Questions about the row below.
1) The entry just right of 129?
2) The entry just right of 152?
[129 152 127 139]
1) 152
2) 127

[[130 126 131 127 126 129 133 131 124]
 [132 120 134 127 118 130 140 133 114]
 [128 133 127 127 121 128 126 127 136]
 [127 137 125 127 111 127 121 125 143]
 [125 139 124 127 146 127 119 124 147]
 [133 118 135 127 116 131 142 134 110]
 [132 120 134 128 123 130 140 133 113]
 [129 130 128 127 108 128 128 128 132]
 [132 122 133 127 113 130 137 132 117]
 [128 133 127 127 128 128 126 127 136]
 [132 118 136 128 131 131 142 134 110]
 [134 116 137 128 123 131 144 136 106]]
Rows and columns are numbered from 1.
Report the entry in the top-right corner.
124
The bottom-right entry -> 106
The largest entry: 147
The entry at row 1, column 2 -> 126
Report the entry in row 2 and column 1.
132
Report the entry in row 3 and column 1.
128
Report the entry at row 1, column 3.
131
The entry directly above 146: 111
The entry in the bottom-left corner -> 134
Report the entry just left of the largest entry.
124
Report the entry at row 3, column 2.
133
The top-left entry is 130
Report the entry directly above the largest entry.
143
The entry just left of the smallest entry: 136
The entry just right of 122 -> 133
The entry in row 2 and column 2 -> 120
